x =
[[ 71 124 165 168 174]
 [192 130  85  82  76]
 [ 65 123 169 172 179]
 [191 129  87  84  79]
 [193 130  84  81  76]
 [ 61 122 172 176 183]
 [ 64 122 170 173 180]
 [ 66 121 168 172 179]
 [ 65 123 169 172 179]
 [195 130  83  80  75]
 [ 62 121 172 176 183]
 [ 74 120 164 167 173]
 [ 64 122 170 174 180]]
Rows and columns are counted from 1.
(1, 1) => 71
(4, 2) => 129
(9, 3) => 169
(1, 4) => 168
(9, 1) => 65
(12, 4) => 167
(4, 4) => 84
(11, 3) => 172
(4, 1) => 191
(2, 4) => 82
(5, 2) => 130
(12, 3) => 164
(8, 2) => 121
(5, 3) => 84
(6, 4) => 176
(3, 4) => 172
(7, 5) => 180
(10, 1) => 195
(5, 5) => 76
(7, 4) => 173
(6, 2) => 122
(2, 2) => 130
(9, 5) => 179
(1, 5) => 174
(6, 3) => 172
(7, 3) => 170
(3, 3) => 169
(7, 2) => 122

a =
93, 80, -95, -87
23, 20, -73, -24
-25, -11, 48, 22
55, 48, -97, -57
-26, -7, 13, 21
-39, -29, 70, 42
Indices start at 1.
(1, 1) = 93
(5, 1) = -26
(3, 2) = -11
(5, 2) = -7
(5, 4) = 21
(6, 4) = 42
(2, 3) = -73
(6, 3) = 70
(6, 2) = -29
(3, 4) = 22
(5, 3) = 13

A =
[[65 58 38 28 19 26 42 41 44 55 44 12 24]
 [71 68 23 73 57 38 26 33 35 32 43 44 38]
 [35 30 31 40 14 37 46 65 31 72 40 18 64]
 [44 56 38 36 86 37 35 11 46 32 58 47 40]
 [45 17 67 20 49 29 33 50 22 46 27 57 54]
 [36 39 47 58 37 56 28 46 10 54 26 50 67]
 [19 40 38 31 66 60 45 18 50 31 72 50 36]
 [33 44 34 36 34 75 32 23 56  9 40 30 25]
 [25 17 50 55 37 52 35 37 22 11 27 28 45]
 [40 66 23 47 29 38 36 33 44 18 33 50  7]
 [44 61 47 39 67 23 38 11 37 25 33 51 19]
 [43 48 78 31 46 76 37 41 31 44 60 42 24]
 [31 34 44 14 34 48 51 25 79 22 44 31 24]
 [51 53 23 31 14 70 28 50 49 48 32 26 54]
 [55 45 65 28 56 52 42 18 76 23 33 43 35]]
Rows and columns are counted from 1.
(1, 1)	65
(10, 3)	23
(1, 12)	12
(15, 6)	52
(13, 8)	25
(14, 10)	48
(15, 9)	76
(8, 1)	33
(9, 2)	17
(3, 4)	40
(15, 3)	65
(6, 1)	36
(11, 2)	61
(11, 3)	47
(1, 3)	38
(5, 2)	17
(15, 2)	45
(3, 2)	30
(9, 7)	35
(2, 3)	23
(11, 7)	38
(13, 6)	48
(11, 12)	51
(10, 2)	66
(14, 9)	49
(7, 10)	31
(4, 9)	46
(3, 9)	31
(6, 2)	39
(8, 7)	32
(6, 4)	58
(2, 5)	57
(12, 5)	46
(6, 7)	28
